A small network was trained on made-up records. Each row is its average activation on records with the value named, seen along a few directions.
Values that are neighbours, or in one group, have similar rows; names and order tell nothing.
(in the rows, 500 means zero)
Random noise pushes rows far along 2 fixed directions. That doesn't count. These rows show it; they differ only by the noise:
| 498 | 482 | 433 | 392 | 689 | 452 | 385 | 587 | 669 | 398 | 441 | 305 | 626 |
| 264 | 398 | 495 | 306 | 405 | 500 | 535 | 676 | 579 | 435 | 406 | 386 | 709 |
| 548 | 487 | 434 | 498 | 551 | 421 | 468 | 571 | 629 | 389 | 522 | 300 | 579 |
| 601 | 479 | 447 | 699 | 205 | 367 | 672 | 557 | 526 | 378 | 683 | 307 | 499 |


S, 30 values:
s9: | 528 | 489 | 538 | 426 | 460 | 566 | 518 | 521 | 314 | 560 | 552 | 694 | 320 |
s16: | 557 | 478 | 400 | 621 | 605 | 489 | 478 | 331 | 777 | 465 | 435 | 401 | 512 |
s14: | 594 | 485 | 377 | 540 | 689 | 318 | 415 | 485 | 547 | 596 | 604 | 637 | 271 |
s29: | 527 | 715 | 326 | 479 | 756 | 483 | 425 | 512 | 633 | 625 | 529 | 556 | 359 |
s10: | 563 | 688 | 570 | 524 | 721 | 360 | 351 | 608 | 675 | 464 | 464 | 529 | 457 |
s20: | 715 | 624 | 669 | 703 | 536 | 527 | 363 | 425 | 540 | 368 | 563 | 671 | 453 |
s30: | 189 | 367 | 528 | 464 | 298 | 620 | 637 | 618 | 235 | 558 | 436 | 552 | 363 |
s28: | 795 | 474 | 565 | 531 | 442 | 336 | 700 | 564 | 425 | 480 | 537 | 523 | 461 |
s17: | 279 | 465 | 363 | 133 | 444 | 581 | 540 | 540 | 510 | 698 | 276 | 710 | 767 |
s18: | 620 | 540 | 712 | 443 | 617 | 530 | 392 | 606 | 386 | 555 | 569 | 562 | 369 |
s12: | 587 | 496 | 533 | 488 | 684 | 680 | 403 | 235 | 657 | 350 | 397 | 464 | 586 |
s25: | 297 | 566 | 560 | 564 | 231 | 611 | 473 | 445 | 518 | 477 | 548 | 414 | 386 |
s6: | 550 | 506 | 395 | 397 | 644 | 632 | 414 | 239 | 434 | 514 | 421 | 401 | 549 |
s8: | 364 | 591 | 624 | 615 | 391 | 509 | 456 | 536 | 418 | 317 | 580 | 396 | 460 |
s3: | 502 | 405 | 501 | 456 | 516 | 443 | 528 | 570 | 681 | 388 | 485 | 325 | 538 |
s23: | 513 | 362 | 455 | 441 | 708 | 699 | 472 | 453 | 322 | 519 | 359 | 502 | 602 |
s22: | 487 | 443 | 567 | 546 | 734 | 512 | 262 | 558 | 408 | 423 | 458 | 422 | 348 |
s15: | 449 | 520 | 628 | 509 | 438 | 282 | 590 | 671 | 412 | 599 | 491 | 573 | 375 |
s7: | 604 | 375 | 263 | 815 | 535 | 418 | 622 | 464 | 384 | 543 | 606 | 511 | 488 |
s27: | 890 | 522 | 456 | 568 | 866 | 530 | 252 | 471 | 395 | 397 | 410 | 316 | 506 |
s19: | 628 | 423 | 482 | 402 | 297 | 384 | 792 | 553 | 342 | 653 | 669 | 539 | 447 |
s13: | 725 | 685 | 478 | 611 | 560 | 540 | 439 | 287 | 475 | 601 | 718 | 572 | 246 |
s1: | 232 | 475 | 412 | 553 | 365 | 650 | 506 | 409 | 420 | 520 | 461 | 558 | 400 |
s5: | 705 | 509 | 611 | 701 | 252 | 374 | 710 | 479 | 531 | 472 | 676 | 615 | 623 |
s24: | 556 | 298 | 438 | 618 | 423 | 320 | 656 | 565 | 428 | 398 | 626 | 430 | 474 |
s4: | 567 | 511 | 339 | 803 | 217 | 371 | 865 | 327 | 420 | 559 | 774 | 327 | 371 |
s2: | 455 | 388 | 641 | 581 | 255 | 614 | 507 | 422 | 399 | 382 | 424 | 532 | 716 |
s11: | 665 | 633 | 556 | 657 | 279 | 449 | 639 | 387 | 587 | 657 | 553 | 523 | 608 |
s21: | 723 | 743 | 474 | 598 | 431 | 546 | 300 | 368 | 562 | 417 | 647 | 580 | 415 |
s26: | 337 | 643 | 576 | 648 |  25 | 439 | 730 | 572 | 566 | 655 | 619 | 612 | 411 |
Each value of S is a pair of two hidden parts, and every pair occurs once (5 first parts, 6 second parts).
s15 and s18 share the first part; s15 and s10 share the second. Which value has the first part of s10 and the second part of s18?
> s20
s23 and s30 share the first part; s23 and s27 share the second. Which value has the first part of s27 and the second part of s30?
> s22
s1 and s6 share the first part; s1 and s25 share the second. Which value has the first part of s25 and the second part of s6?
> s12
s7 and s19 share the first part; s7 and s16 share the second. Which value has the first part of s16 and the second part of s19?
> s11
s29 and s13 share the first part; s29 and s14 share the second. Which value has the first part of s14 and the second part of s13?
> s9
